A small network was shown many inputs. Here are its activations along a few directions, one row for each input.
In each table, some parts of the input vary, and every possible input appears once, in random order.
A made-up example of a description, with smaller parts first: one of 3 separate values, together with either a single point or one of 9 places around a ring or (one of 4 places along a line, together with one of 8 places around a ring).
Shared parts are said once, and a part with two or three values counts as separate values.

Table:
r1: [ -46, -183,  -74,  -76,   67,  -70,   10,    5,   45, -291,  300]
r2: [ 234,  217,   48, -287,  161,  -45,  -85,   25,  -85,  148,  154]
r3: [  66,   71,  180, -249,  -29,  157,  -27,  191, -305,  210,   71]
r4: [ -79,   66,  -92, -188,  -26,   24, -272,  -34,  106,  121,  231]
r5: [ 132, -281, -110,   -3,   71,  -81, -108,   11,  179, -267, -106]
r6: [  41,   25,  231,  146, -133, -358, -437,  -30,  278,  -47, -233]
r7: [-137,  377, -156,  369, -257,  200,  630, -339, -146,  472, -225]
r8: [-243,  140,  -28,  377, -242,  307,  781, -177, -120,   40, -342]
r9: [ 237,  -74,  -53,  -40,  -34,   59, -337, -133,  228,   24,   27]
r10: [ -49,   41,  -30, -201,  308,  -19,   64,  120,  -64, -138,  225]
r11: [  54, -200,   -5,  318,  -17, -331, -347,   65,   97, -277, -243]
r12: [-209, -198,   90, -167,  130,  156,  128,  296, -213,    5,  142]
What do these inputs look like to the network?
Answer: one of 2 separate values, together with either a single point or one of 5 places along a line
Changing only the choice among 2 separate values turns r1 into r4. The same change can be made to r11. Which row results?
Answer: r6

Table:
r13: [  26,  309,  128,  143,  -71,  223,  495, -224,  -98,  395, -112]
r14: [ 158,  129, -131, -162,  -13,  215, -213,   88,  -96,  133,  276]
r15: [  96,   16,   63,  -71,   70, -165,   72,  231,  -61, -233,  145]
r16: [-163,  151,   51,  150, -114,  184,  702,  -46, -255,   20, -125]
r17: [  75,  101,  121, -154,  135,   92, -192,  117,  -17,  148,   73]
r18: [-152,  238,   31,  242,  -64,  154,  617,    9, -296,  337, -133]
r19: [-151,  363, -207,  134, -127,  157,  636, -111, -147,   14,  -30]
r20: [  44,  -59,  117, -164,  146,   86,   12,  254,  -99, -246,  334]
r21: [  49,  -11,  266, -310, -179,  236, -228,  179,   38,  272,  171]
r22: [ -68,  -67, -118, -259,   68,  189,  -89,  144,   -2, -126,  274]
r23: [  25,  -13, -225,  278, -162,  -54, -244, -232,   93,  -23, -185]
r24: [ -57,  437,  -89,  100, -257,  287,  489, -228, -158,  256, -175]
r25: [  86,  125, -188,  126,  106,  -19, -195, -122,  133,  -48,  -56]
r26: [ -53,  -32, -109,  -57,   25, -139,  -43, -129,   67, -124,   -3]
r27: [  27, -115,    1,  134,  -58, -210,   -6,   77,  -72, -224, -100]
r28: [ 130, -182,   -4,   46,  130, -209,   44,   21,  -12, -193,   26]
r29: [ 124,  -40,  216, -162,  -70,   -2, -146,   65,  233,  216,  -36]
r30: [-171, -234,   -4,  136,  -61, -208,  -24, -152,  -23, -294, -115]
r31: [  64,  -72,   90,   37,   31,   15, -157,  -55,  241,   48, -138]
r32: [ -34,   26,  -70, -232,   66,  -30,  -75,   41, -174,    2,  196]
r33: [ -30, -123,   83,   43,  220, -132,  -63,   24,   26,  -12,  -77]
r34: [ -17, -148,  158, -290,  151,  145,  -81,  252,  -59,   79,  216]
r35: [ 183,  155, -179,    7,   75,   35, -145,   38,   86,   21,   85]
r36: [  87,  -37, -148, -128,   36,  -73,    4,   37,  -28,  -55,  115]
r37: [-223, -301,   81,  176,  -87, -148, -103, -133,  152,   -5, -172]
r38: [ 185,   38,  128,  128, -138, -108, -203,  -11,  134,   95, -164]
r39: [  83,  -85, -196,  168, -111,  -17, -160, -179,  282,  -45,  -54]
r40: [ -77,  -23,   69,  233, -106, -100, -268, -210,   74,   90, -208]
r41: [  41,   10,  143,  -17,  227, -154,  -44,  158,  -51,   84,  120]
r42: [ 128,  129,   -2, -218,   49,  101, -197,  -57,  -89,  110,   66]
r43: [ -78,  -31,   23, -175,  181,  -41,   34,  228, -136, -269,  166]
r44: [-180, -120, -216,  218, -112,  -91, -112, -164,  124, -245, -164]
r45: [ -33, -157,  148,   20, -117, -173,  -50,   63,   22,  -14, -190]
r46: [ -85, -153, -113,   41,  -64, -100,  -45, -172,  150, -203, -107]
r47: [ -38, -225,   81, -160,  194,   52,  -20,  197,   16,   39,   79]
What do these inputs look like to the network?
Answer: one of 5 places around a ring, together with either a single point or one of 6 places along a line
Changing only the place on the ring of 5 turns r30 into r40. The same change can be made to r20. Which row results?
Answer: r21
Which other rows agree with r39 in the place on the ring of 5? List them by row number.
Answer: r14, r23, r24, r25, r35, r42
Which other rows agree with r26 in the place on the ring of 5? List them by row number.
Answer: r19, r22, r32, r36, r44, r46

Table:
r48: [  53,   32,  -68,  324, -133, -285, -124, -374,  305,  135, -374]
r49: [  28,   34, -170,  243, -144,  -92,  -59, -416,   77,  113, -195]
r50: [ -80, -304, -103,  251, -170, -100,  -30, -117,  168,  -36, -219]
r51: [ 284,   25,  302, -609,  140,  197, -254,  401,  -43,   31,  398]
r52: [  21,  245,   63,   79,   73,  231,  369,  -68, -299,  258,   30]
r53: [ -55, -145,   22,  391,   19, -196,  116, -221,   70, -143, -186]
r54: [ 332, -266,    5, -159,   82, -161, -688,   71,  333, -272,   73]
r55: [-172,   71, -229,  120, -213,   55,  155, -149,  210, -114,   14]
r56: [   7,  355, -196,   54,  -10,  131,  294, -130,  -50,   72,   15]
r57: [-141,   15,  212, -257,   22,  253,  410,  159, -149,  314,   24]
r58: [ 290,  -64,   -7, -440,  182,  126, -393,  265,   38, -245,  272]
r59: [ -23,  245,  -50,   10,  123,   53,  396, -132,  -90,   52,   -1]
r60: [ -31,  164,   93,   68,    6,  130,  497,  200, -204,   -9,  -11]
r61: [ -65, -125,  -46,  368, -173, -148, -226, -272,  282,  190, -313]
r62: [ -32,  126, -307,  116, -200,    5,   51, -348,  -63,  -20,  -75]
r63: [ -85,  -40, -101,  262, -216,  -62, -113, -292,  105,   39, -208]
r64: [ 293,  -22,  189, -492,  116,  185, -345,  339,  -56,  -99,  368]
r65: [ -94, -249,   88,  383, -203, -289, -126, -145,  194,  -21, -400]
r66: [  32,  298,  117, -101,   10,  140,  496,   63, -212,  394,   93]
r67: [ -26,   36,   68,  457, -162, -301, -135, -296,  116,   10, -391]
r68: [ -15,  355,  -44,  -56,  -86,  277,  265,  -33, -160,  252,  -10]
r69: [-134, -115,  -28,  -74,   -6,  216,  269,   22, -113,    0,  -92]
r70: [ -57, -156,  108,  431, -144, -377,  -43, -153,  165,  -97, -392]
r71: [  58, -327,   67,   55,  185, -458, -774,  188,  201, -205, -109]
r72: [ -53,  190,  220,  -75,  -73,  120,  515,  234, -307,  141,   48]
r73: [-162,  -49, -105,  214,  -24,  -57,  287, -115,  -41, -269,  -45]
r74: [  47, -133,  -49, -382,  356,  -96, -260,  387,  -20, -251,  364]
r75: [ 290, -284,  117,  -92,   51, -342, -805,   48,  343, -150,  -87]
r76: [-105,  206,  108, -133,    4,  345,  313,   48,  -69,  479,  158]
r77: [ 264, -266,  -99, -424,   19,  -63, -532,   66,  147, -344,  182]
r78: [  18, -335,    5, -121,  149, -396, -617,  114,  105, -278,   84]
r79: [ -15, -269, -146, -267,  207, -231, -346,  207,   87, -397,  265]
r80: [ -52,   50,   50,  121,   58,   82,  429,   12, -225, -136,  -36]
r81: [ -99,  173,    0,   28,   -5,  362,  236,  -15, -111,  331,   96]
r82: [  14,   49,  -52,  384,   17, -162,   96, -344,  111,  -17, -166]
r83: [  31,  379,   14,  -66,   24,  271,  321,  -60, -197,  497,  162]
r84: [ -53,  112, -270,  249,  -20,  -20,  205, -242,  -50,  -67,  -36]
r85: [  -2,  -70,  130, -386,  220,   56, -335,  496, -224, -117,  373]
r86: [-120,   49,   59,  -85, -127,  244,  360,  232, -156,   71,  -87]
r87: [-280, -117,  -63,   88, -135,   30,  171, -126,   18, -224,  -71]
r88: [-128,  183, -136,  -25,  -58,  245,  216,    8,   94,   59,   34]
r89: [  16,  -57,  234, -452,  237,   82, -262,  487, -333,   75,  451]
Changing only one part turns r56 into r83. The same change can be made to r80. Which row results?
Answer: r72
Changing only one part turns r78 into r89. The same change can be made to r82. Which row results?
Answer: r66
What do these inputs look like to the network?
Answer: one of 6 places along a line, together with either one of 2 separate values or one of 5 places around a ring
A walk changes only the place on the line of 6. It starts at r61 and steps to r63. List the rest of the walk in order.
Answer: r55, r88, r81, r76
Which other rows agree with r70 in the place on the line of 6? List them by row number.
Answer: r48, r61, r65, r67, r71, r75
Which other rows does r54 become when the choice among 2 separate values takes its other values? List them by row number.
Answer: r78
